These are the activations of a small network on made-up records, seen along a few directions, one row for each record.
Each row is followed by the record's values for the fields Gom, Rero, Foga, Konez, Pepi, Sapam, Pirez.
A field that a record lacks is left out.
Other fields move the rows too, some of them a lot.
In the rows, zero is written as 500.
Random noise pushes rows far along 10 fixed directions. That doesn't count. These rows show it; they differ only by the noise:
765,534,618,466,459,264,423,238,323,407,402,424,408,558,416,538,436,504,615,508,456,566,340,343,482
563,479,580,462,781,355,707,320,346,612,479,467,461,335,455,569,550,535,513,378,584,484,683,357,168
582,572,387,443,538,596,493,755,452,605,393,273,743,679,543,340,639,493,369,476,525,662,536,537,581
349,224,612,637,486,488,704,320,551,583,568,654,155,306,575,548,412,684,601,575,427,319,581,586,591
749,324,596,516,543,212,756,454,203,565,561,154,320,484,582,540,330,571,510,375,470,480,520,449,397
496,267,616,316,793,440,674,649,552,509,405,479,413,121,515,492,324,482,297,482,552,379,635,473,516
388,348,437,408,355,502,201,770,495,382,576,428,875,476,637,465,315,633,391,529,531,519,349,425,388
476,381,477,501,445,635,583,413,469,631,710,463,651,518,528,311,571,622,404,632,398,462,448,653,680
512,321,361,502,309,621,539,800,471,543,539,439,576,665,634,490,434,688,513,538,515,463,475,513,553
425,492,538,137,732,415,516,687,730,397,313,640,666,183,301,513,418,453,314,643,615,503,670,496,514
420,514,478,628,439,480,603,524,596,613,298,518,275,586,525,520,585,563,656,529,512,584,649,542,597
321,507,766,732,871,394,411,354,438,430,199,505,221,308,592,556,642,558,459,315,433,535,640,595,463

420,264,455,618,240,395,747,547,565,757,600,453,297,462,668,564,333,571,672,560,575,433,641,341,419 : Rero=u2, Konez=j4, Pepi=v1
480,636,504,536,497,517,559,595,687,530,275,600,289,564,428,498,613,426,569,610,470,586,587,598,767 : Rero=u2, Konez=j3, Sapam=p1, Pirez=g2
642,431,410,365,482,635,651,626,550,517,358,678,368,499,426,536,475,468,517,558,542,363,441,364,597 : Gom=l5, Rero=u4, Foga=k1, Konez=j3, Sapam=p1, Pirez=g4
629,525,450,631,439,532,514,309,332,545,579,425,391,658,559,439,492,528,661,420,418,513,391,520,484 : Gom=l5, Rero=u4, Foga=k4, Konez=j3, Sapam=p2, Pirez=g3
630,429,631,451,672,484,467,528,524,451,312,420,224,340,514,428,367,321,434,428,496,521,435,480,746 : Rero=u2, Foga=k4, Sapam=p2, Pirez=g1
338,301,458,529,412,734,281,484,617,418,651,785,596,314,642,424,337,561,499,580,441,300,237,384,503 : Gom=l5, Rero=u4, Foga=k4, Konez=j3, Sapam=p2, Pirez=g3
537,181,488,528,246,517,234,711,400,365,648,339,719,477,752,464,228,630,325,530,459,388,211,397,590 : Gom=l3, Rero=u4, Foga=k1, Konez=j4, Pepi=v1
519,412,547,398,407,430,708,330,449,441,783,643,518,477,379,582,453,683,511,689,410,328,448,705,568 : Rero=u4, Foga=k4, Konez=j3, Sapam=p1, Pirez=g4
650,429,421,454,473,732,519,588,439,495,562,645,581,566,527,500,511,517,489,476,481,395,323,401,495 : Rero=u4, Foga=k4, Konez=j3, Sapam=p2, Pirez=g1
735,493,665,500,432,220,583,162,363,387,523,391,224,543,360,576,364,534,632,478,377,455,503,574,606 : Gom=l3, Rero=u4, Foga=k1, Konez=j4, Pepi=v2
384,396,642,580,519,455,226,734,585,317,250,456,308,350,634,531,260,443,448,386,450,496,460,589,663 : Rero=u4, Foga=k4, Konez=j3, Sapam=p2, Pirez=g1
492,561,452,641,293,494,441,263,459,451,528,692,345,668,445,677,564,615,818,510,537,503,402,372,353 : Gom=l4, Rero=u2, Foga=k1, Sapam=p2, Pirez=g1
456,434,528,513,455,567,475,443,607,724,524,382,477,371,626,285,368,277,465,518,548,538,419,319,589 : Gom=l1, Rero=u1, Sapam=p2, Pirez=g1
838,653,424,372,171,440,489,503,426,409,437,413,492,837,350,450,487,469,630,666,420,564,313,526,768 : Gom=l5, Rero=u4, Foga=k1, Konez=j3, Sapam=p2, Pirez=g3
548,403,553,527,344,332,667,326,490,520,647,493,326,429,489,562,382,519,613,586,465,472,359,434,528 : Gom=l4, Rero=u2, Foga=k4, Sapam=p2, Pirez=g1
309,642,500,554,393,272,471,416,732,607,297,545,349,439,403,599,573,422,654,586,595,645,658,326,399 : Gom=l1, Rero=u4, Foga=k4, Konez=j4, Pepi=v1
518,484,417,364,486,573,521,603,574,552,467,473,670,455,494,412,514,413,413,544,543,508,433,401,496 : Gom=l5, Rero=u4, Foga=k1, Konez=j4, Pepi=v2
549,642,411,405,478,596,671,448,595,693,538,470,651,514,384,365,703,390,394,636,573,553,557,405,553 : Gom=l2, Rero=u2, Foga=k1, Sapam=p2, Pirez=g1
522,481,508,405,619,549,543,748,562,442,302,485,396,446,465,527,467,443,405,482,581,494,660,501,657 : Rero=u2, Foga=k1, Sapam=p2, Pirez=g1
553,375,414,312,589,540,454,810,479,395,502,449,725,359,565,580,280,501,363,411,698,416,487,283,273 : Gom=l3, Rero=u2, Foga=k1, Sapam=p2, Pirez=g1
574,615,340,554,271,769,270,558,573,569,408,593,587,761,579,386,595,406,657,509,560,643,280,268,589 : Rero=u2, Foga=k4, Sapam=p2, Pirez=g1
573,408,396,365,451,663,671,495,352,528,888,531,679,586,424,505,453,684,480,548,462,353,547,722,447 : Rero=u4, Foga=k4, Konez=j3, Sapam=p2, Pirez=g1
479,523,481,582,323,529,209,558,531,472,379,452,604,624,637,448,489,435,520,499,496,594,357,349,559 : Rero=u4, Foga=k4, Konez=j4, Pepi=v2
444,325,449,498,464,755,487,428,505,428,678,897,465,481,504,592,461,731,559,516,484,197,454,543,458 : Gom=l3, Rero=u4, Foga=k1, Konez=j3, Sapam=p2, Pirez=g3
632,435,358,390,450,649,478,693,377,488,543,568,635,599,541,608,420,575,560,397,616,412,431,353,283 : Rero=u4, Foga=k1, Konez=j3, Sapam=p1, Pirez=g2
460,477,560,515,690,533,733,307,359,513,580,640,376,483,380,535,685,650,456,488,465,365,680,658,429 : Gom=l5, Rero=u2, Foga=k4, Sapam=p2, Pirez=g1
649,476,434,349,412,649,487,645,517,378,509,677,517,618,358,581,419,579,527,626,495,413,467,509,615 : Rero=u2, Konez=j3, Sapam=p2, Pirez=g1
732,424,505,474,715,659,631,602,446,664,271,455,286,431,559,425,482,289,458,345,634,455,567,243,558 : Rero=u2, Foga=k4, Sapam=p2, Pirez=g1
599,420,468,708,379,664,385,439,227,430,692,535,513,706,661,568,575,691,567,381,381,394,241,471,386 : Gom=l4, Rero=u4, Foga=k1, Konez=j3, Sapam=p2, Pirez=g1
377,538,454,576,341,531,400,615,566,478,489,606,509,596,533,592,533,587,584,550,515,488,444,419,416 : Gom=l1, Rero=u2, Konez=j3, Sapam=p1, Pirez=g4
765,412,623,328,648,653,514,358,504,353,315,738,279,449,339,489,460,490,482,599,443,334,418,482,782 : Gom=l5, Rero=u2, Konez=j4, Pepi=v1
471,502,557,446,760,498,454,513,545,436,470,501,588,270,504,522,503,451,400,390,541,459,531,440,308 : Gom=l3, Rero=u4, Foga=k1, Konez=j4, Pepi=v2
294,471,588,577,627,339,562,443,452,558,521,334,489,390,562,548,496,537,392,436,507,555,790,600,403 : Rero=u4, Foga=k4, Konez=j4, Pepi=v2
655,622,456,425,563,615,410,542,441,519,437,422,692,603,451,346,637,376,347,517,453,564,369,544,706 : Rero=u4, Foga=k1, Konez=j3, Sapam=p1, Pirez=g4
674,676,471,341,646,483,536,405,528,520,356,551,433,497,314,514,504,307,569,488,570,562,547,439,490 : Rero=u4, Foga=k4, Konez=j3, Sapam=p2, Pirez=g3
383,555,605,775,385,386,487,267,447,596,577,315,422,560,606,359,603,471,538,491,361,607,450,653,669 : Rero=u2, Foga=k1, Sapam=p2, Pirez=g1
230,502,548,504,615,308,523,543,474,452,590,335,659,322,501,471,532,556,286,503,479,564,662,702,386 : Gom=l5, Rero=u2, Foga=k1, Sapam=p2, Pirez=g1
590,457,363,505,463,628,541,859,610,593,218,414,251,575,616,405,404,372,579,393,513,556,432,457,754 : Gom=l5, Rero=u4, Foga=k1, Konez=j3, Sapam=p1, Pirez=g4
261,488,536,759,538,683,263,573,650,492,361,584,341,456,702,448,493,422,579,372,431,544,383,558,564 : Rero=u2, Konez=j3, Sapam=p2, Pirez=g1
746,571,522,342,470,349,634,250,424,576,615,449,548,575,328,451,550,443,552,635,493,542,473,477,527 : Rero=u2, Konez=j4, Pepi=v1
358,477,310,482,189,326,693,559,672,721,727,438,565,478,544,498,336,519,655,592,578,555,612,435,372 : Gom=l3, Rero=u4, Foga=k1, Konez=j3, Sapam=p1, Pirez=g2
720,518,621,320,732,528,495,389,415,330,418,733,468,399,349,604,493,464,459,499,500,372,345,398,460 : Rero=u2, Konez=j3, Sapam=p1, Pirez=g2
406,547,439,450,347,440,387,621,594,355,444,666,637,597,458,675,543,651,506,669,581,511,565,438,402 : Gom=l2, Rero=u2, Konez=j4, Pepi=v1
745,326,599,582,574,667,236,676,287,369,239,374,246,606,727,541,347,484,450,280,507,422,460,296,602 : Rero=u4, Foga=k4, Konez=j4, Pepi=v1

Here are new rows. What are their fields?
600,419,354,309,216,498,425,879,619,339,450,522,568,620,497,549,283,488,573,580,578,491,334,461,625 : Rero=u2, Foga=k1, Sapam=p2, Pirez=g1
365,456,553,753,652,523,614,336,206,697,653,336,536,540,715,474,721,657,455,288,476,469,689,507,164 : Gom=l5, Rero=u4, Foga=k4, Konez=j4, Pepi=v1
548,584,567,554,379,267,345,481,465,373,341,401,408,562,521,559,409,413,612,440,521,615,439,404,489 : Rero=u2, Foga=k1, Sapam=p2, Pirez=g1
274,434,522,632,404,426,430,686,638,342,447,628,357,454,592,693,346,662,638,470,524,459,568,627,379 : Gom=l3, Rero=u2, Konez=j3, Sapam=p2, Pirez=g1
701,606,525,475,591,484,511,496,392,339,347,623,273,609,414,704,526,531,690,367,508,480,485,468,384 : Rero=u4, Foga=k1, Konez=j3, Sapam=p2, Pirez=g1
324,574,584,489,561,203,242,552,511,324,473,264,760,386,514,509,464,521,347,481,505,653,556,674,413 : Gom=l3, Rero=u4, Foga=k1, Konez=j4, Pepi=v1
403,731,320,590,583,829,461,517,729,719,263,687,402,598,473,405,765,315,683,447,587,613,608,475,566 : Rero=u4, Foga=k1, Konez=j3, Sapam=p2, Pirez=g3
576,571,552,480,692,334,625,324,444,667,423,337,475,270,462,493,521,305,424,380,663,592,626,172,215 : Gom=l2, Rero=u2, Foga=k1, Sapam=p2, Pirez=g1
270,644,525,509,527,397,313,476,605,381,403,503,625,487,426,578,583,517,499,547,490,621,561,599,496 : Rero=u4, Foga=k1, Konez=j4, Pepi=v2
499,494,440,572,577,602,551,566,485,617,399,495,439,486,562,508,544,419,526,390,605,514,562,299,422 : Rero=u2, Foga=k1, Sapam=p2, Pirez=g1
404,450,487,695,334,520,367,335,509,559,655,414,509,539,628,392,493,467,576,472,373,539,342,514,532 : Rero=u4, Foga=k1, Konez=j4, Pepi=v2
308,337,654,762,559,581,278,441,375,271,482,758,309,464,705,702,496,734,602,323,460,329,370,503,318 : Rero=u2, Foga=k4, Sapam=p2, Pirez=g1
498,697,473,569,341,270,254,520,548,491,260,280,523,695,519,554,418,429,658,455,634,767,664,393,351 : Gom=l3, Rero=u2, Konez=j4, Pepi=v1
778,551,273,352,464,809,622,817,463,688,399,447,759,844,434,376,770,501,353,596,580,560,528,426,700 : Rero=u2, Konez=j4, Pepi=v1
334,320,615,500,514,301,557,617,557,464,614,233,437,247,563,386,292,459,287,527,405,518,570,774,773 : Rero=u2, Foga=k1, Sapam=p2, Pirez=g1
413,551,560,363,535,624,368,622,614,239,431,710,695,496,359,481,626,575,290,690,420,443,426,736,836 : Rero=u2, Foga=k1, Sapam=p2, Pirez=g1
483,506,484,452,425,447,349,591,485,442,559,488,695,554,540,533,510,579,487,549,518,559,411,429,400 : Rero=u2, Konez=j4, Pepi=v1
469,383,547,547,274,205,592,267,513,588,694,424,415,410,526,554,293,498,627,609,471,504,448,330,402 : Rero=u2, Konez=j4, Pepi=v2
363,582,444,582,461,383,494,869,586,293,314,514,530,612,522,679,595,642,496,466,546,581,596,643,448 : Gom=l3, Rero=u2, Foga=k1, Sapam=p2, Pirez=g1
545,421,494,573,545,608,623,515,408,635,592,441,481,483,616,438,500,480,469,383,474,463,504,501,448 : Rero=u4, Foga=k4, Konez=j3, Sapam=p2, Pirez=g1
452,345,596,377,378,491,361,396,498,208,750,757,576,389,363,610,301,724,525,628,384,290,329,748,526 : Rero=u4, Foga=k4, Konez=j3, Sapam=p2, Pirez=g1
595,431,507,349,326,444,503,408,446,322,655,667,595,564,317,610,408,653,560,657,488,407,346,543,535 : Rero=u2, Foga=k4, Sapam=p2, Pirez=g1
